A small network was shown many inputs. Here are its activations along a few directions, one row for each input.
Each table varies a few parts of the input and shows all the possible inputs, shuffled.
Descriptions start from the smaller parts, as in this example, which fits no table here: one of 2 separate values, together with either a single point or one of 11 places along a line or (one of 5 places around a ring, together with one of 6 places along a line).
Shared parts are said once, and a part with two or three values counts as separate values.
(in the rows, 128 means zero)

Other details of the inputs vary at random and push rows far along two fixed directions, the same in every table; ignore that.

Table:
row 1: [ 87 128 251 147 144  81 149 125 134 137 214  49  98  92 208 148 152]
row 2: [130  79 110 113 144 122 157 108 115 137 208 143 169 145 123  91 126]
row 3: [103 151 108 133  94 116 107 127 127 137  58 144 123 116 116 114 140]
row 4: [133 116 112  79 138  98 185 115  40 134 137 188 131 122  52  87 134]
row 5: [112 119 198  89 142  85 190 105  78 143 183 125 112 110 106  75 140]
row 6: [113 116 187 138 148 121 124 112 146 110 164  95 126 129 147 115 132]
row 7: [115 141 107 147 103 142  90 113 164 109  66 132 134 148 111  97 126]
row 8: [119 140  92 169 102 140  87 124 162 102  88 120 130 153 135 134 128]
row 9: [144 122 116  85 147 104 177 115  39 130 135 190 136 121  61 113 137]
row 10: [119 137  91 174 107 143  77 128 163 100  83 122 133 146 142 156 129]
row 11: [134 106  62 127 106 150 126 147 169 165 159 123 148 138 164 126 112]
row 12: [120 133 107 136 117 139  97 116 147 111  73 143 139 142  99  97 128]
row 13: [146 144  93 117 118 160 105 142 157 138  74 141 126 132 117 127 113]
row 14: [130 115 201 138 157 122 156 150 156 136 243  45  93 116 209 167 120]
row 15: [147 112 119  81 152 105 181 114  30 130 133 203 147 115  54 118 133]
row 16: [141 133 132 144 131 144 122 154 158 134 156  87 108 130 174 172 119]
row 17: [159  99 120  94 171 131 160 106  64 103 146 191 161 141  54 110 121]
row 18: [139 135  86 152 126 145  95 123 131 100  85 151 144 149 107 148 129]
row 19: [105 138 148 154 115 102 126 133 121 130 143 102 111 111 168 164 144]
row 20: [144 137 111 154 124 155 101 159 167 131 121 104 123 124 175 191 115]
row 21: [116 130 203 162 153 123 109 121 162 108 167  72 125 125 180 148 140]
row 22: [111 132 201 153 142  90 150 134 109 133 200  75 106 104 189 178 152]
row 23: [152 152  45 140 103 169  87 155 159 129  56 148 127 142 125 163 112]
row 24: [156 103 117  93 163 128 163 105  67 106 148 181 149 149  52  95 124]
row 25: [129 133 111 137 123 144  95 114 141 109  71 148 143 144  99 113 130]
row 26: [151 112 126  90 151 133 171 140 108 138 179 130 115 131 109 109 110]
row 27: [130 136 119 123 116 150 110 142 171 140 105 112 115 127 144 124 112]
row 28: [162 111  93  65 142 139 186 128  88 138 153 171 123 145  59  73 102]
row 29: [133 144  90 116  99 155 112 137 168 141  74 131 117 138 115  97 109]
row 30: [107 163 116 159  94 123  84 132 146 133  50 128 124 113 148 156 146]
row 31: [146 105 218  96 181 126 175 135 125 143 224  90 118 107 156 131 116]
row 32: [136 142 120 132 117 154 105 146 171 140  98 108 116 129 148 139 117]
row 33: [126 121 167  87 144  98 174 109  65 141 143 156 127 111  84  95 142]
row 34: [111 145 145 144 114 117 106 128 125 134  84 133 133 103 144 155 143]
row 35: [131 118 160 133 152 133 117 113 129 108 126 133 148 129 119 127 129]
row 36: [120 137  92 168 111 140  84 130 158 103  89 122 133 146 136 144 130]
row 37: [105 148 115 152  94 108 121 131 125 131 105 120 113 123 144 142 142]
row 38: [108 120  43 139  79 120 114 129 129 160 102 160 159 127 139 124 139]
row 39: [122 137 159 133 126 139 119 149 180 142 145  74 104 119 177 130 118]
Each input here is: one of 3 separate values, together with either a single point or (one of 2 separate values, together with one of 6 places along a line).
Q: Changing only the choice among 3 separate values turns row 27 into row 6. The same change can be made to row 26. Which row results?
A: row 36
Q: Change only the choice among 2 separate values in row 10. List by row number the other rows that result.
A: row 6
Q: Which other rows agree with row 5 in the choice among 3 separate values? List them by row number.
A: row 1, row 3, row 4, row 9, row 15, row 19, row 22, row 30, row 33, row 34, row 37, row 38

Table:
row 40: [178 110  13  74 123 187 135 137 136 138  80 200 150 164  47  74  83]
row 41: [122 132 114 139 123 135 105 119 133 115  88 142 141 135 114 123 130]
row 42: [135 139  82 188 101 178  65 172 239 137 127  59 118 143 229 195 106]
row 43: [143 122  30  94 111 136 132 107  73 124  49 229 160 148  24  79 123]
row 44: [123 100 222  89 169  87 198 111  89 136 245 103 116 113 128  88 137]
row 45: [128 142  73 120 101 130 117 132 111 135  63 170 132 125  96 127 129]
row 46: [136 103 235  92 188  98 193 113  82 122 234 105 119 114 122 108 135]
row 47: [119 145  60 144  87 133  95 130 135 133  53 160 140 132 116 134 134]
row 48: [ 94 144 160 193 105 121  83 134 190 119 131  59 115 125 209 165 143]
row 49: [129 106 215  81 169  92 202 117  79 139 225 114 112 108 116  93 133]
row 50: [142 124  60 107 123 139 123 110  85 116  61 207 157 144  48 100 124]
row 51: [139 105 210  82 180  95 203 118  61 134 228 124 119 110 113 116 134]
row 52: [101 157 186 182 116 124  87 144 186 127 128  49  98 110 218 182 139]
row 53: [104 163 131 208  98 137  54 148 193 115  79  72 115 121 212 208 142]
Q: Describe the family of inputs behind these rows.
A: one of 2 separate values, together with either a single point or one of 6 places around a ring
Q: Changing only the choice among 2 separate values turns row 51 into row 52. The same change can be made to row 50. Which row results?
A: row 41

Table:
row 54: [139 130  62  96 115 145 118 112  97 116  39 206 144 145  37  84 119]
row 55: [108 136 199 165 130 102 133 137 155 138 193  50 104 107 216 176 145]
row 56: [137 122 120 160 131 147 108 144 182 126 165  78 125 141 185 163 121]
row 57: [117 148  82 173  95 138  67 122 172 106  35 129 138 134 133 151 133]
row 58: [137 127 109 106 134 134 128 113 100 120  89 177 145 136  72  97 129]
row 59: [131 119 130  92 138 115 164 122  71 134 144 166 128 123  87 106 129]
row 60: [127 114 180  99 159 104 176 123  71 139 197 136 128 114 119 118 137]
row 61: [144 147  57 151  98 172  77 152 191 128  52 127 128 140 142 157 107]
row 62: [131 131  96 100 120 124 145 129  91 139 105 172 132 127  83 102 127]
row 63: [116 139 163 162 122 123 107 125 171 121 129  77 117 125 175 150 137]
row 64: [113 147 132 169 109 129  86 132 185 121  92  83 117 125 170 149 135]
row 65: [140  96 156  85 156 132 180 132 108 147 224 126 129 131 127  92 110]
row 66: [124 110 178 106 156 101 177 120  69 129 201 137 130 117 117 118 135]
Q: Describe the family of inputs behind these rows.
A: either one of 3 separate values or (one of 2 separate values, together with one of 5 places along a line)
Q: What sort of input is row 64?
A: one of 2 separate values, together with one of 5 places along a line
